Each row below holds a small network's activations on one input, seen along a few directions.
In each table, some parts of the input vary, and every possible input appears once, in random order.
A made-up example of a description, with smaller parts first: line(6) and (point or (values(2) and ring(5)) or ring(11)).
Shared parts are said once, and a part with two or three values counts as separate values.
In the rows, 128 means zero.

Other details of the inputs vary at random and push rows far along two fixed directions, the same in every table; ignore that.
These rows show it; all are for the same input, with only those details redrawn:
[150 125 176 209 161  97 132 154  90 189 125 135 130]
[126 134  93  88 121 170 148  99 160  99 152 105 151]
[130 113 171 182 167  92 139 145 143 127  81 188 113]
[121 127 107  99 132 153 148 106 171  87 125 137 139]
[149 140 122 145 129 152 137 122  98 174 179  73 158]
[122 121 130 127 146 130 145 119 166  96 104 161 128]
[148 136 134 159 136 139 136 129  98 175 165  90 151]

Table:
x1: [149 124 181 200 149  98 120 155  81 186 118 137 130]
x2: [104 139  91  56  99 161 135 117 137 112 150 113 119]
x3: [140 140 130 150 119 137 119 137  84 172 156  95 147]
x4: [137 139 114 125  99 137 118 138  78 174 168  68 135]
x5: [105 130 101  83 106 144 136 127 153  87 117 139 117]
x6: [169 154 144 167 144 102 102 162  29 184 245  46 158]
x7: [101 130 123 114 124 118 137 142 157 100 102 164 108]
x8: [118 118 122 116 119 113 113 123 154  91  92 154 105]
x9: [120 116 127 117 127 118 108 118 156  91  91 154 116]
x10: [125 114 163 172 140  76 117 153 124 125  67 189  97]
x11: [126 122 111  87 118 146 128 102 162  85 114 134 137]
x12: [135 137 105 113  95 143 108 128  89 164 174  54 132]
x13: [118 126 102  88 113 143 123 108 156  84 112 137 134]
x14: [135 105 176 171 154  84 108 137 138 123  71 176 106]
x15: [137 119  95  84 116 163 123  90 156  93 144  92 141]
x16: [104 120 127  91 121 113 125 132 143 107  96 164  93]
x17: [115 126 161 176 146  82 130 158 134 129  79 194 101]
x18: [131 132 132 126 112 120 104 138  78 188 160  81 111]
x19: [120 140  97  83 114 167 140 101 159 102 151 108 153]
x20: [127 114 132 123 141 134 141 118 158  92 100 160 126]
x21: [117 140  85  79  96 163 134 112 142  98 146 110 137]
x22: [160 113 176 202 154  94 119 148  80 185 117 128 127]
x23: [133 152 105 125 110 157 126 124  99 165 181  73 160]
x24: [103 124 168 153 149  79 131 165 129 144  83 198  82]
x25: [122 121 130 127 146 130 145 119 166  96 104 161 128]
- Describe the family of inputs behind these rows. => point or (line(4) and line(6))
- Which other rows does x14 become when the line(6) part takes its other values? List them by row number. => x8, x9, x12, x15, x18

Table:
x26: [127 134 123 119 127 128 129 129 122 130 141 124 129]
x27: [123 134 120 127 124 135 134 130 128 135 135 121 131]
x28: [126 131 125 126 120 140 134 124 130 140 129 121 131]
x29: [135 126 124 121 125 121 115 125 121 121 139 114 127]
x30: [133 125 126 120 126 123 114 127 121 122 139 113 125]
x31: [157 125 134 155 163 147 148 107 147 112 149 119 172]
x32: [129 123 124 124 119 142 129 120 126 141 121 118 130]
x33: [132 128 123 124 125 123 113 126 123 121 138 114 129]
x34: [125 135 126 119 126 129 128 131 123 130 141 124 132]
x35: [130 132 126 121 123 126 123 133 119 121 142 120 131]
x36: [131 131 122 122 124 125 124 131 118 121 142 121 128]
x37: [131 125 121 126 118 140 130 118 126 141 121 119 132]
x38: [ 83 102 125  80 142 119 149 111 241  11  22 247  85]
x39: [130 126 125 125 117 141 129 120 127 141 121 118 134]
x40: [133 127 127 121 124 122 114 127 122 121 138 114 129]
x41: [125 132 125 118 129 130 128 130 122 130 142 123 128]
x42: [124 135 123 122 127 130 126 130 123 130 141 124 131]
x43: [129 133 122 124 124 127 121 132 120 121 141 120 130]
x44: [125 132 122 129 121 140 133 123 131 140 129 121 131]
x45: [127 130 122 126 121 139 135 122 129 141 130 122 129]
x46: [125 132 120 124 124 133 137 130 126 135 136 122 129]
x47: [144 108 227 252 181  31 109 195  73 185  70 201  86]
x48: [129 127 121 128 118 142 127 119 128 141 121 119 133]
x49: [124 133 123 124 123 134 135 131 127 135 135 121 132]
x50: [123 131 123 123 125 135 136 131 126 135 136 121 128]
- Describe the family of inputs behind these rows. => point or (values(4) and line(6))
- Which other rows does x33 become when the values(4) part takes its other values? List them by row number. => x29, x30, x40
